A small network was trained on invented records. Each row is its activation on one of them, seen along a few directions.
Here are examples, each followed by its value of one field, B.
Other fields move the rows too, some of them a lot.
In the rows, zero is written as 500.
Random noise pushes rows far along 19 fixed directions. That doesn't count. These rows show it; they differ only by the noise:
[635 603 502 553 795 391 489 390 410 702 439 391 491 191 687 613 428 512
 618 440 545 397 730 592 430 492 437 539 412 386 562 473 539 550 343 561]
[583 523 315 547 391 392 460 512 454 506 344 495 692 525 725 437 429 579
 252 355 556 669 432 382 471 411 318 550 516 475 333 722 557 484 531 484]
[539 473 446 444 400 569 493 586 553 486 484 211 631 432 487 531 311 673
 500 218 355 693 499 533 480 444 597 622 419 670 373 545 663 483 656 539]
[479 460 336 643 429 444 477 470 451 518 526 417 757 353 520 541 576 464
 537 417 428 502 554 770 440 430 625 437 412 589 481 482 418 462 499 659]
[537 653 386 619 454 542 503 573 472 432 464 342 468 433 394 356 505 642
 506 545 576 383 474 509 271 526 564 234 536 702 403 518 643 615 448 612]
[304 483 561 518 483 528 538 621 374 536 534 462 550 503 552 480 487 515
 544 613 624 419 371 489 534 484 555 473 495 518 400 404 491 433 490 481]
[416 531 633 412 554 520 512 390 501 339 289 737 547 707 363 405 789 433
 514 591 617 464 513 511 639 638 459 622 543 285 547 687 393 672 637 558]
[538 410 318 570 619 410 666 483 681 622 606 395 706 547 382 641 483 527
 335 492 461 450 591 555 403 534 578 473 683 519 672 395 716 368 539 433]
[483 416 317 600 429 538 498 560 352 411 367 716 744 487 530 225 699 386
 429 289 554 461 402 593 665 398 552 668 564 615 419 517 369 545 505 535]
[642 663 402 606 731 541 559 507 455 468 640 558 338 433 593 363 376 634
 780 326 499 468 404 473 357 260 681 646 610 633 416 419 490 606 449 599]
[510 677 509 414 484 699 614 479 556 539 601 534 333 458 213 541 355 564
 271 460 502 465 578 530 469 555 535 570 463 625 540 591 371 493 735 497]
[514 571 361 636 567 548 641 521 488 566 530 538 764 393 269 489 536 445
 386 540 544 314 684 840 550 596 574 477 581 553 435 510 430 404 699 604]
[375 603 401 404 303 598 491 541 347 325 447 388 442 576 463 435 571 616
 488 357 661 525 273 504 370 406 491 369 210 541 474 651 358 616 437 690]
[421 590 489 475 427 559 346 512 424 510 481 585 259 437 573 441 426 440
 583 555 543 494 449 428 698 511 435 214 419 427 412 629 292 591 338 428]
[444 389 462 401 560 447 415 610 389 429 414 425 450 382 660 354 595 307
 523 669 595 454 251 611 420 360 562 480 364 649 506 408 435 486 495 425]
[405 576 317 719 476 487 402 431 435 501 577 466 433 423 586 655 432 640
 577 363 545 434 435 644 548 510 603 360 352 492 409 506 325 442 362 629]
[511 357 504 671 506 394 550 552 598 439 423 477 476 556 589 490 625 484
 462 616 468 495 523 531 420 425 506 539 478 505 343 526 604 351 372 384]
[378 346 376 616 460 443 631 617 538 401 474 354 779 486 628 525 423 617
 555 251 558 649 462 483 437 335 529 622 453 467 248 594 654 485 447 584]
[526 413 416 490 342 487 333 451 442 619 693 515 877 512 496 528 527 338
 605 476 268 565 651 725 801 574 465 182 550 425 507 455 380 420 405 557]
[449 634 426 584 460 452 566 548 367 463 555 574 528 630 526 558 365 689
 484 397 682 483 355 442 470 468 446 642 529 401 421 488 455 443 624 607]
[608 604 456 558 618 554 569 514 558 614 395 348 628 567 539 367 560 672
 562 473 390 504 531 479 481 464 668 481 695 614 384 572 732 513 513 473]

[587 626 426 631 574 367 544 476 571 661 529 483 554 296 433 562 370 440
 682 630 455 457 769 543 450 532 507 226 704 377 564 515 570 603 509 545] => b8
[511 639 533 552 696 503 456 382 556 568 700 433 532 608 588 660 337 705
 529 626 531 468 484 466 448 645 481 378 623 418 369 482 601 439 515 583] => b7
[495 444 543 523 364 524 479 558 412 317 614 423 435 631 452 460 565 653
 738 278 511 484 424 352 357 449 487 484 425 519 563 296 645 617 214 652] => b5
[468 429 295 590 522 407 450 420 569 413 527 505 583 499 450 596 497 524
 459 365 565 471 471 547 501 603 511 408 529 457 617 465 528 553 456 580] => b1
[835 548 454 577 439 592 590 712 440 541 449 450 490 403 405 186 495 477
 522 380 342 427 678 589 519 383 465 503 554 733 312 478 626 417 409 425] => b2
[399 442 540 469 741 665 538 432 600 627 548 332 536 396 683 426 539 536
 460 538 449 525 425 430 460 465 720 377 509 712 372 584 587 543 270 416] => b1
[625 621 384 425 626 533 478 571 557 560 487 451 308 484 567 400 346 491
 594 570 483 498 433 483 567 423 516 320 573 528 428 583 512 502 516 373] => b6
[567 584 473 610 557 248 262 472 488 392 448 446 446 339 804 542 208 608
 535 637 605 647 303 360 252 519 436 531 598 549 337 489 626 605 703 569] => b3
[683 720 454 484 845 549 506 313 457 653 748 654 598 485 618 423 409 488
 443 645 588 380 596 462 435 540 347 321 738 438 436 545 475 571 381 587] => b8
[567 490 533 728 479 342 428 298 549 483 604 752 379 532 507 578 761 342
 459 802 412 407 594 597 311 511 489 371 510 469 634 428 311 425 335 532] => b7
[751 588 471 591 507 440 299 410 494 495 293 541 284 475 682 396 647 473
 497 590 316 531 468 632 490 433 552 559 423 618 432 585 395 427 524 427] => b4
[345 516 691 545 365 466 365 232 369 671 493 417 827 394 516 706 727 607
 396 499 426 480 660 468 322 700 555 577 489 563 780 314 579 620 506 732] => b2
[474 525 461 550 485 443 769 611 586 489 345 441 440 583 374 590 453 660
 663 277 516 569 540 426 451 340 631 810 546 362 569 540 627 515 677 499] => b8
[319 473 480 613 446 494 489 568 535 450 410 515 472 425 480 509 511 471
 643 567 498 509 395 591 574 482 733 497 518 550 433 496 406 509 650 501] => b4
[506 401 511 272 600 424 669 624 606 524 495 401 315 638 458 575 459 395
 496 625 611 484 464 356 475 444 341 391 455 271 696 488 635 431 375 287] => b5
[202 387 436 566 436 424 388 601 378 366 301 605 692 337 634 403 421 405
 254 595 877 476 283 383 596 681 356 445 545 498 299 579 475 626 608 495] => b1
[495 581 360 342 497 708 530 585 536 475 686 510 337 677 378 493 254 621
 357 341 543 511 273 437 679 508 519 496 525 583 446 517 420 397 632 416] => b2
[649 562 445 587 743 588 637 360 670 696 756 565 396 402 534 529 462 426
 409 619 343 458 682 588 419 389 592 349 553 589 453 590 388 376 297 411] => b3
[392 364 500 617 432 395 274 582 505 440 225 486 488 459 687 522 449 513
 455 528 569 518 435 427 762 684 405 542 521 439 293 511 621 457 545 344] => b6
[525 540 718 338 420 468 391 405 465 494 337 461 413 657 383 632 675 522
 638 526 342 551 523 623 627 610 586 720 372 389 751 454 427 477 740 508] => b3
[396 614 656 610 436 545 484 424 515 559 435 606 400 405 582 549 470 581
 527 547 415 596 562 428 473 427 621 721 519 542 361 603 380 546 664 515] => b5
[287 555 507 578 626 627 557 559 498 559 526 389 501 423 435 602 373 638
 580 501 633 342 473 586 632 649 666 463 507 529 366 447 519 456 572 536] => b6
[355 543 548 506 421 518 506 365 507 439 621 692 520 577 500 636 456 554
 434 429 549 602 493 386 465 485 433 609 472 372 516 601 327 576 541 610] => b4
[554 461 522 431 697 576 469 422 530 387 501 533 388 460 518 463 574 429
 447 484 557 439 475 607 480 530 470 573 350 533 465 544 408 514 429 524] => b7

Here are new rows. What is B for each?
[582 517 564 512 364 488 485 454 445 328 587 505 483 460 523 410 573 542
 653 360 455 607 567 385 176 312 413 504 382 548 488 519 524 719 288 727] => b2
[539 452 501 399 459 353 392 592 479 344 496 484 356 701 410 545 444 522
 589 562 566 464 286 459 518 603 466 565 567 442 706 253 612 461 681 439] => b3
[767 692 154 622 506 313 506 508 540 668 458 364 369 440 521 618 310 624
 197 518 539 429 455 530 281 507 444 347 554 600 677 486 588 327 606 413] => b5
[398 458 532 408 310 510 485 492 337 624 441 541 793 488 534 454 648 361
 441 505 479 549 545 501 602 482 442 446 489 435 593 523 406 537 496 541] => b8
[490 423 530 399 495 605 584 494 435 550 734 491 700 609 404 576 501 490
 311 440 517 429 520 583 538 584 398 540 439 515 566 361 475 320 453 535] => b4
[515 460 507 384 583 563 394 490 350 536 599 462 469 518 624 479 516 430
 613 446 544 414 454 559 700 540 384 321 348 403 494 430 404 452 191 498] => b8
[311 550 447 381 516 644 625 455 587 513 434 543 449 441 363 525 560 419
 506 477 578 481 612 498 574 452 516 358 414 376 556 745 347 677 479 519] => b6
[483 452 567 607 361 523 508 593 380 655 506 474 636 451 605 397 567 492
 380 578 455 434 583 408 481 472 416 418 552 612 385 411 599 388 304 415] => b7
